A small network was trained on made-up records. Each row is its average activation on records with the value named, seen along a few directions.
Values that are neighbours, or in one group, have similar rows; names and order tell nothing.
(in the rows, 500 means zero)
Random noise pushes rows far along 13 fixed directions. That doesn't count. These rows show it; they differ only by the noise:
[341 402 673 389 455 296 338 237 535 426 897 557 402 576 396 452 472 591
 332 620 374 490 306]
[807 301 596 701 472 707 573 386 451 380 380 400 430 493 588 387 538 700
 564 412 336 682 817]
[530 458 712 746 401 479 751 327 682 443 662 441 160 596 631 479 340 550
 533 537 432 526 620]
[598 333 566 737 552 757 358 366 424 402 295 302 737 544 468 444 491 572
 396 433 411 609 771]
[363 309 153 774 523 661 391 518 455 592 211 505 640 353 261 591 636 399
 399 400 426 526 369]
[414 598 364 401 546 503 386 397 608 545 679 308 829 418 469 609 447 389
 582 456 572 539 574]
[467 658 623 340 564 543 418 388 560 378 698 840 514 443 537 516 672 729
 628 515 528 703 705]
[597 319 362 283 315 448 700 719 458 604 530 220 575 260 529 684 494 480
 357 289 488 414 441]
[615 263 571 360 651 365 385 515 498 432 450 845 374 334 516 477 693 428
 489 502 344 734 360]
[706 279 526 570 505 721 461 303 372 320 430 307 502 660 634 452 518 755
 366 196 415 735 682]
[694 384 633 459 413 556 252 439 336 596 529 220 699 402 311 479 753 697
 686 650 308 240 858]
[316 581 680 468 512 435 584 682 466 523 419 611 446 603 630 695 520 440
 291 313 615 306 509]
[561 272 310 446 175 205 654 463 572 403 724 504 498 296 349 232 359 484
 459 747 310 621  45]
[541 580 303 507 367 732 619 501 439 679 484  78 611 472 588 508 410 612
 579 476 639 447 665]
[486 371 654 588 605 544 331 451 481 381 319 803 558 436 444 325 568 495
 413 722 416 723 473]


Values of G:
g11: [712 436 295 498 446 551 367 379 388 372 502 413 595 584 464 425 749 746
 701 370 427 574 614]
g13: [477 341 828 627 395 347 622 624 617 501 519 396 487 377 473 525 289 340
 269 789 415 347 487]
g10: [395 628 464 402 440 278 483 439 543 338 600 619 367 870 645 562 554 587
 539 295 659 418 267]
g6: [455 782 616 515 441 436 727 527 396 584 672 504 286 740 653 366 231 550
 445 417 600 291 458]
g4: [312 599 527 227 576 501 337 714 443 468 460 664 528 511 495 735 619 556
 293 276 610 441 446]
g7: [610 560 565 543 682 521 390 775 214 514 233 682 812 449 414 362 590 344
 375 528 422 305 629]
g14: [306 704 395 472 336 700 495 439 451 583 606 327 394 649 431 553 490 832
 533 602 683 407 505]
g2: [314 489 721 453 562 365 225 454 522 558 476 583 328 657 330 455 559 466
 509 975 531 354 294]
g5: [735 516 413 659 684 564 469 352 436 380 580 689 156 718 538 480 589 648
 685 163 288 614 614]
g1: [473 610 580 651 401 422 717 399 636 472 628 797 110 537 454 425 452 589
 640 532 429 500 443]
g8: [607 675 445 659 445 518 640 498 434 466 524 282 711 629 495 338 247 419
 498 340 451 312 587]
g3: [664 423 441 577 370 478 584 402 522 247 525 381 703 625 551 453 443 598
 504 293 450 611 522]
g9: [411 736 650 654 309 750 795 565 682 487 461 479 498 297 377 562 428 653
 611 702 631 449 884]
g12: [537 419 365 522 459 284 445 500 410 362 458 593 519 656 332 307 557 411
 540 597 381 414 233]
The values of G form 4 separate groups.
- List the group mates of g9, in the order listed. => g6, g1, g8
- List the group mates of g14, in the order listed. => g4, g2, g5
- List the group mates of g7, in the order listed. => g12

Values of H:
h5: [563 483 422 414 539 676 563 663 452 693 248 378 495 399 709 484 465 463
 493 598 721 632 511]
h10: [410 510 324 610 472 568 705 573 711 621 500 495 293 310 456 708 421 359
 563 495 555 597 453]
h9: [599 372 110 603 401 566 630 296 596 277 615 394 702 384 371 293 332 521
 496 536 398 892 350]
h1: [506 483 557 496 542 522 434 658 457 525 287 533 607 496 546 698 763 489
 574 374 550 350 697]
h3: [545 538 346 622 671 517 455 351 434 516 578 749 443 497 490 288 420 421
 555 378 362 641 369]
h13: [471 675 497 263 652 558 328 437 285 590 544 542 556 666 626 334 514 583
 494 429 607 491 473]
h4: [617 518 597 685 296 383 725 624 484 298 603 586 602 532 547 439 456 607
 446 273 360 295 651]
h8: [460 743 416 671 500 317 335 453 511 307 417 699 781 771 511 394 617 457
 752 441 549 399 485]
h12: [552 713 497 544 401 474 671 614 548 342 586 827 544 440 503 414 418 585
 557 521 447 576 570]
h2: [387 583 497 617 625 511 519 382 571 521 462 638 261 666 584 447 433 423
 519 506 601 564 337]
h11: [288 642 651 346 862 517 257 288 668 505 614 751 260 665 686 627 473 391
 514 573 662 771 426]
h7: [509 658 391 466 628 490 409 379 479 568 705 565 431 555 532 304 348 451
 646 649 459 623 406]
h6: [557 435 695 503 502 482 299 419 541 152 302 359 977 640 435 439 566 467
 509 577 515 627 691]
h14: [756 468 540 429 408 526 636 468 402 515 480 327 372 553 619 381 494 675
 651 442 503 531 634]
The values of H form 4 separate groups.
- List the group mates of h6, in the order listed. => h9
- List the group mates of h10, in the order listed. => h12, h11, h7
- List the group mates of h5, in the order listed. => h1, h4, h8
